Each row below holds a small network's activations on one input, seen along a few directions.
In each table, some parts of the input vary, and every possible input appears once, in random order.
A made-up example of a description, with smaller parts first: one of 5 places around a ring, together with either a single point or (one of 2 separate values, together with one of 4 places along a line) or one of 9 places around a ring.
Shared parts are said once, and a part with two or three values counts as separate values.

Other details of the inputs vary at random and push rows far along three fixed directions, the same in every table; ignore that.

Rows:
row 1: [ -1   9  -7 -18 -13   0   5 -11  -2  -7 -11   3   2   0]
row 2: [ 5  2 -5 -4  8 11 -7  6  7  4  8  2  1 -1]
row 3: [ 15  10 -16 -26  -8   2  -4 -14  -6   0  -4   9  12  -5]
row 4: [-18   4   6  12  10  -1  14   8   5  -4   8   0  -8   3]
row 5: [-20 -23  29  -7   2 -20   1   7  -7   0  -4  -4   4  11]
row 6: [ -3   2  -5   5 -12  -9  21 -20 -14  -9  -4   7   0   2]
row 7: [ 19   3 -23  21  -1  14  -6   8   5   8   8  -1  -1  -9]
row 8: [  2  14 -14   0 -24  -7  20 -24 -15  -6  -2   8  -3  -6]
row 9: [  9 -10  -5   4   6   5 -12   0  -1   5   6   0   2   0]
row 10: [-3 -4 -3  3 17  2 -4 19  6  3  3 -2  6  1]
row 11: [15  6 -9 19  9 15 -7 10 22  8  3  4  5 -2]
row 12: [ 16   4 -20  -8 -19   0  -5 -17  -9  -4 -13   3   6  -3]
row 13: [  0  -2  11  -7  12   0 -14  13  -3   1  -7 -20  -6  -3]
row 14: [  1 -19   0   5  10   3 -23  20   4   5  -1 -12   1   2]
row 15: [ 20   2 -23  21   0  13  -7   6   5   6   7  -1   2  -8]
row 16: [  2   1  12  -4  16  -8  -5  17  -8   4   0 -13  -4  -7]
row 17: [ 15   9  -9 -29 -16  -2  -8   1   0   8  -8   4  16  -6]
row 18: [-13   6  13  16   5   1  12   3  15   0   4   5  -7   5]
row 19: [  6  -8  19 -44  10 -15 -23  13 -21   9  -4 -14   5  -7]
row 20: [ -1  15  20   2  -5 -10  20 -19  -6  -7  -8   2  -8  -3]
row 21: [-19 -11  13 -25   9 -16   2  16  -9  -2  -3  -5   9   5]
row 22: [-18 -12  16  31  13   3  13  -8   4  -8  13   3 -14  11]
row 23: [-20 -20  16 -19  -1 -17 -12  11 -13   0  -7 -12  -2   7]
row 24: [ 19   3 -11 -12 -22  -6  -3 -15  -8   4 -10   7  14  -4]
row 25: [ 23  -1 -12  16  -3  13 -17  12  13  15   5  -2   4  -6]
row 26: [-13  -6  17  26   2  -3   8   2   8   2   6   1 -10   6]
row 27: [-17   4  11  16  12   7  12  -3  10  -5  13   5 -14   6]
row 28: [-17 -19  20 -22   3 -16 -11   7 -16   4   5  -7  -1   6]
row 29: [ 13   6 -17 -32 -12   0 -14   0  -4   0 -13  -1  14  -5]
row 30: [-12  -9   5  13  19   6  -4  13  13  -4  -1  -4  -4   8]
row 31: [ 21  -3 -17  12   3  18 -19   7   7  12  12  -2  -1  -6]
row 32: [-11   1   7  19  13  10  13  -6  12  -8  11   7  -9   7]
row 33: [-10  23  -7   8 -18   3  29 -31   3 -18  -7  12 -13   2]
row 34: [ -9  14  -3  -6 -11  -6  27 -17  -7 -11  -2   9  -2   0]
row 35: [-11  -2   3  -1 -16  -8  16 -21 -10 -13  -9   3  -8   6]
row 36: [ 20  11 -14  14   2  16  -7   7  21   7   3   5   7  -6]
Description of these inputs: one of 4 separate values, together with either a single point or (one of 2 separate values, together with one of 4 places along a line).
- Changing only the choice among 4 separate values turns row 24 into row 12. The same change can be made to row 18. Which row results? => row 33
- Change only the choice among 4 separate values in row 16. List by row number the other rows that result. => row 13, row 19, row 20
- Change only the choice among 2 separate values in row 30. List by row number the other rows that result. => row 12
- Change only the choice among 4 separate values in row 28. List by row number the other rows that result. => row 8, row 23, row 26
